These are the activations of a small neural network, seen along a few directions. Each row is one input.
Each table varies a few parts of the input and shows all the possible inputs, shuffled.
A made-up example of a description, with smaller parts first: one of 2 separate values, together with either a single point or one of 11 places around a ring or (one of 6 places along a line, together with one of 8 places around a ring).
Shared parts are said once, and a part with two or three values counts as separate values.
(in the rows, 128 means zero)

Other details of the inputs vary at random and push rows far along two fixed directions, the same in every table; ignore that.

A family of inputs:
r1: [142 181 116  84 183 182  86 101  98 130 122 147]
r2: [117 143 116 151 133 202  98 130 114  56  59  69]
r3: [120 163 113 142  66 146 104 122 149 152 136 106]
r4: [ 96 103 137 152  76 129 126 157 150  96 103  82]
r5: [148 110 152 101 158 113 180 150  85 132 168 176]
r6: [118  74 147 139 120 116 171 177 113  77 117 109]
r7: [105 120 125 174  66 141 131 153 138  93 106  80]
r8: [ 94 167 106 152  76 152  99  98 160 148 137 111]
r9: [ 92  49 132 156 128 120 152 150 128  74  95  93]
r10: [144  99 148  91 150 108 162 158 103 137 157 158]
r11: [161 106 146  92 156  94 151 158 104 142 148 157]
r12: [124 150 127 134 107 203 108 162 100  62  74  74]
r13: [140  66 131 164 156 112 178 145 100  74 100 114]
r14: [103 155 109 141 108 138 102  87 173 141 128 121]
r15: [ 92 170 109 140  75 154  99  95 180 146 132 108]
r16: [162 108 138 122 163  94 142 147 101 139 134 149]
r17: [ 90 151 113 144  95 138  83  88 184 146 121 110]
r18: [118 163 106 154  80 153 120  98 153 139 128 111]
r19: [109 151 125 131  96 219 111 157 103  62  83  73]
r20: [120  65 125 176 134 117 155 149 112  72  90  90]
r21: [117  77 137 172 124 118 159 166 111  74 100  97]
r22: [171 133 147  77 215 149 128 158  56 103 113 155]
r23: [161 109 147 100 155 110 176 151  85 141 163 172]
r24: [115 160 107 140  92 141 102 102 149 159 139 120]
r25: [142 161 120 107 158 106 102  87 155 171 144 157]
r26: [ 97 113 116 181 103 150 149 113 142  82 107 100]
r27: [113 140 134  87 143 113 112 108 140 177 166 166]
r28: [131 108 140 116 161 119 175 130  96 126 159 170]
r29: [135 158 120  95 133 122 112 101 145 182 160 159]
r30: [111 201 107 111 112 218  75 106 124 116 106 102]
r31: [173 168 130 101 132 110 128 119 116 178 160 167]
r32: [138 142 122 113 143 103  90  97 157 170 127 136]
r33: [154 161 132  99 154 101 113 112 143 173 150 164]
r34: [124 135 129  93 137 112 109 113 140 178 155 154]
r35: [126 166 117 139  85 123  76 110 180 160 110 100]
r36: [132 184 113 162  86 140 106 101 164 140 118 111]
r37: [133  81 148 107 190  84 143 134 116 130 135 158]
r38: [122  95 131 129 171 108 150 124 106 123 145 158]
r39: [114 160 123 139  93 123  85 113 177 150 116 107]
r40: [133 125 120 181  89 138 141 137 141  94  90  85]
r41: [145  94 139 119 195  89 152 130  96 130 144 166]
r42: [142 166 115 135 101 123  96 111 167 154 117 112]
r43: [135 141 137  85 123 111 111 128 136 180 159 152]
r44: [136  84 133 113 178 102 155 130 113 123 136 154]
r45: [112 117 110 179  99 148 141 112 142  93 101  96]
r46: [120  77 130 179 140 124 173 137 115  65  98 105]
r47: [155 158 116 107 155 104  99  90 152 176 138 151]
r48: [131  80 147 150 125 119 187 172  92  75 122 121]
r49: [162 157 129 101 132 103 114 127 116 180 158 159]
r50: [134  94 153  92 154 108 169 159 101 127 160 164]
r51: [127 164 128 111 107 129 116 121 131 170 166 151]
r52: [148  90 154  94 155  89 144 164 105 142 143 151]
r53: [138 158 108 120 143 116  99  87 139 178 151 156]
r54: [ 90  58 153 139 104 126 166 180 118  75 117 100]
Each input here is: one of 6 places around a ring, together with either a single point or (one of 2 separate values, together with one of 4 places along a line).
Question: The inputs of r10 and r44 match in every part but the place on the ring of 6. If r5 is changed in the same way as r10 into r44, which row does it become?
Answer: r26
Question: Change only the place on the ring of 6 in r39. List by row number the other rows that result.
Answer: r4, r17, r27, r37, r54
Question: Change only the place on the line of 4 in r11. List by row number the other rows that result.
Answer: r31, r49, r52
Question: List by row number the other rows that have the place on the ring of 6 in common with r27.
Answer: r8, r15, r18, r24, r28, r29, r30, r34

A family of inputs:
r55: [118 120 147 122  95 118 162 130 127 146 153 134]
r56: [108 145  93 176 108 165 114  96 143 105  94  88]
r57: [128 178 124 106 118 170 116 119 126 142 143 131]
r58: [163 142 130 132 131 123 145 143 117 130 120 129]
r59: [ 88 109 131 129 112 175 126 154 134  88  99  93]
r60: [133  87 138 128 158  95 111 138 113 126 115 122]
r61: [137  94 162  54 208 121 154 157  83 113 149 187]
r62: [135 144 151  95 147  88 149 143 117 170 192 182]
r63: [ 79 132 102 160  26 160  98 120 200 133 122  72]
r64: [101 192 116 146  56 197  99 108 163  97 109  82]
r65: [105 173 109 179  29 147 126  88 179 146 118  94]
r66: [163 158 128  80 184  92  87  99 148 195 143 163]
r67: [136 204 107  81 169 138  60  57 165 204 151 164]
r68: [128 182 129 104  90 142  73 120 179 150 116 114]
r69: [153 153 132  64 170 134 135 129  81 168 174 180]
r70: [149 151 143  74 167 134 123 131  71 168 180 186]
r71: [101 156 101 161  27 156 114 115 181 143 142  84]
r72: [163 116 137 139 163 107 144 128 127 105 108 135]
r73: [140 107 133 134 187 134 158 118 105  85 117 148]
r74: [154  92 137 151 164  98 138 143  94 118 118 134]
r75: [153 201 128  68 128 124  65 109 164 215 150 157]
r76: [143 130 127 128 157 153 163 135  93 108 130 142]
r77: [125  98 134 155 133 162 180 151  96  40  99 111]
r78: [151 181 108  91 144  99  61  81 162 204 138 142]
r79: [140  94 118 142 116 108 176 137 118 127 158 146]
r80: [128  82 157  67 197 117 140 164  59 130 156 182]
r81: [150  76 164  73 185  87 137 181  72 141 148 171]
r82: [109 100 129 133  92 136 118 169 136 104  92  81]
r83: [101 148 119 137  91 114  94  69 191 173 130 122]
r84: [135  75 135  79 230  99 148 130  77 127 142 171]
r85: [129 123 137 146  87 148 141 168 129  97 103  80]
r86: [121  67 143 147 145 112 143 152 136  59  79  89]
r87: [ 85 132 113 213  73 123 129 118 180  97 105  86]
r88: [139 125 118 127 149 146 158 135  83 112 132 138]
r89: [156 186  92 120 124 102  95  55 176 225 182 180]
r90: [ 75 139 127 152  36 151 108 113 191 139 112  83]
r91: [130 160 132 143  66 154 116 142 154  99 103  83]
r92: [119  64 146 107 204 120 160 138 100  69 110 142]
r93: [171 212 106 123 137 118  76  74 171 203 134 147]
r94: [111 152 102 178 115 173 117  96 153 101  92  92]
r95: [ 81 171 102 131  65 185  72 114 167 132 103  83]
r96: [155  94 126 142 166  98 150 141 103 117 111 128]
r97: [163 208 118  83 107 122  84 112 136 205 160 146]
r98: [130 138 117 185  65 147 116 144 127 102  96  78]
r99: [119  94 162  84 173  78 156 163 111 148 176 183]
r100: [112  67 133 174 127 156 177 170  63  44 103 105]
r101: [ 97  34 122 161 122 107 160 141 142  85 118  99]
r102: [ 86  41 134 160 155 135 145 152  91  50  90  93]
r103: [143 215 118 118 113  98 106  89 158 208 186 182]
r104: [ 97 108 134 141 139  85 127 124 155 129 139 134]
r105: [193 160 143  86 171 101 141 127 107 155 152 185]
r106: [100 132 106 194 101 170 107 104 130  91  93  85]
r107: [104  40 142 189 122 105 202 141 119  69  98 110]
r108: [185  99 143  94 191  86 176 164  61 139 148 174]
r109: [123  62 153 154 105 128 164 201  77  64 105  88]
Question: The inputs of r104 and r99 match in every part but one. If r84 is changed in the same way as r104 into r99, which row does it become?
Answer: r95
Question: The inputs of r56 and r69 match in every part but one. If r73 is changed in the same way as r56 into r69, which row does it become?
Answer: r64
Question: What is each input in this table made of?
Answer: one of 5 places around a ring, together with either one of 3 separate values or (one of 2 separate values, together with one of 4 places along a line)
Question: Change only the place on the ring of 5 in r96. List by row number the other rows that result.
Answer: r78, r82, r97, r108
Question: Change only the choice among 3 separate values in r71. List by row number the other rows that result.
Answer: r55, r62
Question: A walk changes only the place on the line of 4. It starts at r81 and steps to r82. List the rest of the walk in order.
Answer: r75, r68

A family of inputs:
r110: [146 194 119 100 115 123  99  92 144 195 170 165]
r111: [133  74 145 139 144 106 178 168  94  93 124 130]
r112: [153 167 135  82 159 140 110 120 109 151 144 160]
r113: [124  91 133 150 130 117 155 145 126  99 115 111]
r114: [113 208  91 161  60 189  68  86 172 133  97  75]
r115: [128  58 140 160 147 107 179 160 100  72 108 117]
r116: [132 199 113 114 101 132  88  88 168 192 157 145]
r117: [116  52 144 148 140 118 185 171 101  72 117 118]
r118: [139 142 123 128 140 113 128 104 131 150 145 153]
r119: [135 179 115 109 119 115  83  88 168 189 145 142]
r120: [160 181 123 101 140 106 104 100 137 195 163 173]
r121: [152 117 143  95 173  96 159 135  94 153 166 182]
r122: [142 107 142 111 157 102 139 139 111 142 142 154]
r123: [ 89 151 113 178  55 193 103 130 159  69  69  47]
r124: [133 200 112 103 121 157  73 100 144 169 134 134]
r125: [108  97 129 166  94 134 149 154 137  86 101  85]
r126: [126 108 128 146 128 160 147 152 100  79 100 103]
r127: [ 99  83 133 148 107 128 151 153 131  91 112 100]
r128: [ 83 124 113 189  39 166 125 135 167  82  93  54]
r129: [112 161 111 148  96 139  94  91 169 150 125 113]
r130: [144 105 146 101 159 100 144 145 102 143 149 157]
r131: [128  80 137 153 138 111 168 153 108  88 114 117]
r132: [146 123 133 113 163 100 125 116 124 155 142 157]
r133: [ 93 181  95 168  50 157  71  79 204 144 106  79]
r134: [127 155 122 108 132 115 106  99 150 172 150 149]
r135: [145  86 153  75 185  88 163 150  89 148 167 183]
r136: [149 110 146  82 168  90 139 140 108 158 159 171]
r137: [100 126 117 173  93 174 118 131 144  63  70  66]
r138: [143 152 122 114 146 111 116  98 142 169 155 161]
r139: [137 138 129 129 114 120 130 131 129 138 137 132]
r140: [132 131 132 111 141 115 126 121 125 157 149 155]
r141: [123 175 112 144  86 139 103 100 161 155 135 122]
r142: [132 128 132 111 133 109 123 130 135 151 139 139]
r143: [143 118 137 110 162 100 133 126 117 151 144 155]
r144: [121  94 132 152 132 120 162 143 115  98 123 122]
r145: [115  98 136 146 127 159 146 158 108  60  89  94]
r146: [151 115 145  91 172  94 140 137 103 159 156 172]
r147: [ 94 114 118 172  68 145 117 136 166  95  90  69]
r148: [134 186 109 117 113 119  75  79 176 190 140 138]
r149: [113  63 146 136 143 116 173 165  97  89 122 125]
r150: [143 103 145  84 178  92 147 135 106 157 163 180]
r151: [127  54 146 143 147 109 182 174  99  79 116 120]
r152: [114  96 132 156  95 131 148 156 132  90 110  92]
r153: [139 128 131 110 156 108 138 117 123 153 156 160]
r154: [140 102 142 102 179  98 149 130 103 145 155 169]
r155: [105 216  97 145  51 191  49  94 180 141 105  75]
r156: [151 184 114 110 133 111  90  83 159 192 154 158]
r157: [ 94 124 115 172  90 174 113 139 139  67  76  61]
r158: [122  99 129 136 153 144 134 145 106  82 101 112]
r159: [143 137 122 123 150 145 127 121 106 119 119 131]
r160: [108  95 136 142 109 132 147 148 123 102 121 109]
r161: [142 100 139 117 155 145 159 160  76  90 121 129]
r162: [126 113 129 138 130 158 147 152  95  84 105 107]
r163: [142 195 114  92 136 148  73  98 137 174 143 149]
r164: [152 123 143  89 192 126 141 134  89 123 134 163]
Question: The inputs of r116 and r138 match in every part but one. If r146 is changed in the same way as r116 into r138, which row does it become?
Answer: r132
Question: What is each input in this table made of?
Answer: one of 5 places along a line, together with either one of 3 separate values or (one of 2 separate values, together with one of 4 places along a line)
Question: Change only the choice among 2 separate values in r119. List by row number the other rows that result.
Answer: r134
Question: A walk changes only the place on the line of 5. It starts at r129 and steps to r154. List the rest of the walk in order.
Answer: r140, r149, r160
Question: List by row number the other rows that have the place on the line of 5 in common with r120.
Answer: r117, r122, r126, r140, r141, r145, r147, r150, r151, r163
